Each row below holds a small network's activations on one input, seen along a few directions.
Each table varies a few parts of the input and shows all the possible inputs, shuffled.
Descriptions start from the smaller parts, as in this example, which fits no table here: one of 2 separate values, together with either a single point or one of 9 places around a ring or (one of 4 places along a line, together with one of 5 places around a ring).
Shared parts are said once, and a part with two or three values counts as separate values.
In the rows, zero is written as 128.

Other details of the inputs vary at random and push rows far along two fixed directions, the same in every table; ignore that.

A family of inputs:
r1: [192  97  93 135  80 180 185 182 147  90 129 110 145 115]
r2: [193 105  87 139  84 179 176 184 149  89 131 116 147 108]
r3: [ 44 166 187 116 150  89  86  67 111 162 122 146 107 102]
r4: [ 44 173 177 108 119  73 101  74 103 149 136 129 111 112]
r5: [133 106 108  80 133 142 123  68 134 108 173 119 161 212]
r6: [122 147 189 153 143  97 122 219 146 139  82 116  82  51]
r7: [ 56 177 183  99 131  54  86  90 111 145 142 114 118 134]
r8: [204  79 107 136 153 190 148 195 169 100 117 125 126 117]
r9: [192 102  92 138 109 192 175 179 148  88 117 126 130 110]
r10: [131 124 103 102 162 167 100  67 132 106 163 135 161 195]
r11: [127 145 160 181 105  45 144 213 118 133  72 110  89  81]
r12: [123 159 150 188  89  79 152 198 103 161  78 127  82  53]
r13: [ 51 177 181 104 139  61  84  91 107 143 142 116 111 134]
r14: [205  98  66 163 113 154 161 203 137 127 135 123 152 131]
r15: [ 64 174 157 141 139  49  81  84  86 174 125 130 105 145]
r16: [123 127 158 168 117  77 162 201 121 188  78 129  85  42]
r17: [ 47 154 191  92 109  61 119  73 109 156 135 125 109 128]
r18: [117 156 185 158 137  98 122 221 141 132  86 113  84  53]
r19: [198 105  95 136 128 179 159 199 154  80 122 112 129 132]
r20: [124 120  94 105 144 183 107  46 131 118 153 153 160 171]
r21: [130 104  64 123 126 149 127  50 111 155 173 156 172 186]
r22: [197  90  99 145 128 204 160 174 159 106 111 138 135  95]
r23: [ 46 172 179 106 125  79  97  75  98 150 127 135 112 112]
r24: [125 121  99 104 144 180 117  45 126 113 159 150 163 176]
r25: [131 121  96  95 148 160 101  73 122 102 166 129 163 196]
r26: [141  87  79 115 171 142 114  68 124 160 157 140 159 197]
r27: [132 116 104  89 131 147 116  68 130 106 174 115 167 204]
r28: [132  88 109  93 165 182 111  41 139 131 153 158 149 166]
r29: [120 141 156 184  87  57 162 194 114 140  67 126  89  60]
r30: [197 111  92 146 131 190 141 198 160  89 116 121 138 122]
Description of these inputs: one of 2 separate values, together with either one of 4 places along a line or one of 11 places along a line.
Q: The inputs of r17 and r5 match in every part but the choice among 2 separate values. If r2 is changed in the same way as r17 into r5, which row does it become?
A: r7
Q: Change only the choice among 2 separate values in r30. List by row number the other rows that result.
A: r20
Q: Change only the choice among 2 separate values in r14. List by row number the other rows that result.
A: r21

A family of inputs:
r31: [ 76 139 133 106 120 126 107  32 109 150 144 151 148 134]
r32: [108 161 212  96 125 116 121 170 148 110 117  99  98  99]
r33: [ 93 142 130 131 152  78  88  55 111 135 133 132 139 195]
r34: [ 97 154 146 156 110  99 134 145 124 163 106 149 122  59]
r35: [203  73 101 168 118 165 181 198 144 135  86 140 115  84]
r36: [ 90 120 129 110 159  91 103  44  99 178 150 143 126 181]
r37: [104 158 196  84 124 107 125 180 151 135 148  97 116  79]
r38: [181  84 107 106 175 190 108 127 162 113 142 123 141 185]
r39: [169  81  95 104 192 196 124 117 152 100 128 139 136 171]
r40: [176 116  71 142 121 150 124 110 132  84 137 130 160 191]
r41: [111 161 163 145  98  68 126 157 120 108  98 102 109 111]
r42: [170  98  63 144 135 164 136 119 123 127 157 136 163 178]
r43: [ 99 148 168 116  86  68 145 168 125 119 119 100 110 111]
r44: [187 121  97 160  83 162 176 209 127 102 120 110 126  97]
r45: [102 150 173 125  90  64 147 162 130 110 113  97 107 114]
r46: [176  62  73 129 142 178 147  93 137 148 132 158 156 149]
r47: [169  91  73 150 135 188 141  96 130 129 131 158 154 153]
r48: [200 116 123 155 146 186 134 234 166  99 103 110 118 110]
r49: [ 76 102 163 100 192 118  71  33 143 138 130 154 117 153]
r50: [110 151 179 126  90  65 146 154 131 104 102 100 102 117]
r51: [169 120 110  99 143 208 110 122 151  78 154 113 157 172]
r52: [ 99 148 191 131 131 121 110 142 145  97  97 128 100  59]
r53: [191 125  88 172  98 179 166 202 135 118 102 130 111  85]
r54: [206  84  93 163 121 169 180 206 145 140  92 126 102  91]
r55: [181 107 108 134  74 151 191 213 143  97 127 105 128 103]
r56: [162  87  64 145 138 184 147 100 142 140 143 159 175 142]
r57: [184  95 117 137  72 179 199 191 153 105 106 129 131  71]
r58: [100 173 169 128 160 122 106 168 126 111  94 132  91  82]
r59: [119 130 153 144 138  86 140 154 109 177 100 124  84  92]
r60: [172 101  65 148 135 173 140 113 120 129 152 139 152 178]
r61: [117 127 155 142 130  52 127 173 120 158 105 114 107 114]
r62: [112 176 181 131 144 116  90 177 136 124 108 116  98  97]
r63: [108 169 145 154 114  99 129 154 100 153 109 128  94  84]
r64: [163 101  89 107  96 175 167 111 130 100 160 122 149 169]
r65: [ 97 141 179 124  87 106 158 136 125 135 101 131  99  74]
r66: [ 80 142 124 122 155 120  95  36 102 173 140 151 121 164]
r67: [178  77  75 134 145 136 137 114 137 113 142 122 157 197]
r68: [107 158 170 127 160 104  98 188 146 165 134 111 113  87]
r69: [101 159 153 134  98  72 130 168 110 130 121 107 117  97]
r70: [178  84  90  95 176 181 113 136 167 139 173 121 161 167]
r71: [180  76  68 123 144 142 140 118 130 129 154 129 162 186]
r72: [ 77 149 127 102 119  88  95  68 104 125 157 118 150 178]
r73: [ 73 129 184  73 149 135  95  31 144  97 146 143 129 141]
r74: [101 156 172 134 176 118 108 170 131 125  88 130  88  89]
r75: [100 153 163 145  96 109 138 137 115 139  98 132 106  68]
r76: [125 128 163 152 134  51 129 161 127 142  87 114  98 122]
r77: [167 107  70 145 118 191 137  93 127 115 135 158 155 147]
r78: [ 86 141 125 130 152  77  89  61 109 141 145 128 144 192]
r79: [ 82 154 116 119 133  97  92  60  95 150 162 143 142 169]
r80: [ 76 159 154  69 157 127  72  73 129 143 187 115 155 151]
r81: [166 102  66 141 117 192 137  93 130 124 140 161 164 140]
r82: [ 80 128 127 125 150 118  98  34 108 177 136 165 144 146]
r83: [189 124  91 174  98 132 155 214 139  88 110 111 134 119]
r84: [ 75 152 131 103 126 128 104  36 101 147 148 136 126 151]
r85: [ 81 104 126 109 161 103 111  36 121 189 141 163 148 144]
r86: [110 150 147 156 126  65 124 174 112 154 114 119 114 105]
r87: [110 154 148 160 131  96 133 156 104 167 104 127  92  91]
r88: [178  75  68 128 142 154 143 115 127 137 154 134 156 180]
r89: [108 167 146 158 108  88 128 160 102 150 114 128 100  94]
r90: [158 117  97  96 160 213 127 112 141  64 141 129 151 156]
r91: [ 71 144 155 108 169 132  62  33 133 113 137 158 128 141]
r92: [109 164 143 149 109  69 121 172 107 140 119 122 115  99]
r93: [ 84 140 123 121 149  80  87  66 104 151 152 132 148 189]
r94: [ 80 165 143  85 169 124  61  75 129 154 183 130 150 157]
r95: [161 108  68 123 106 170 142 117 122 102 163 123 166 166]
r96: [178 107  95 157  86 175 184 193 151 112 112 130 149  62]
r97: [ 90 139 172 119  90 101 163 140 136 146 113 133 119  60]
r98: [166 114  63 134 118 152 124 121 126 100 156 129 168 185]
r99: [186 110 110 134  80 172 198 202 137 100 117 106 113  92]
r100: [100 149 168 114  89  70 149 165 121 126 125 104 110 103]
r101: [ 95 158 201  92 141 122 137 161 136  97 103 116  92  84]
r102: [162  83  96 133 170 202 108  97 162  88 131 151 147 150]
r103: [ 98 149 173 118  92 109 156 143 122 140 108 118  87  82]
r104: [ 78 154 128 103 127 120 107  43  92 144 155 129 130 156]
r105: [102 160 158 144  99  67 127 164 118 114 109  99 113 109]
Q: The inputs of r46 and r31 match in every part but one. If r54 is changed in the same way as r46 into r31, which row does it become?
A: r84
Q: The inputs of r59 and r63 match in every part but one. If r39 is changed in the same way as r59 into r63, which row does it become?
A: r58
Q: What do these inputs look like to the network?
A: one of 5 places along a line, together with either one of 4 places along a line or one of 11 places along a line
Q: Change only the place on the line of 5 in r37. List by row number the other rows that result.
A: r68, r70, r80, r94
Q: A walk changes only the place on the line of 4. It starts at r68 and steps to r48. List the rest of the walk in order.
A: r74, r102
Q: Change only the place on the line of 11 in r79. List by row number the other rows that result.
A: r34, r40, r53, r63, r77, r81, r83, r89, r92, r98
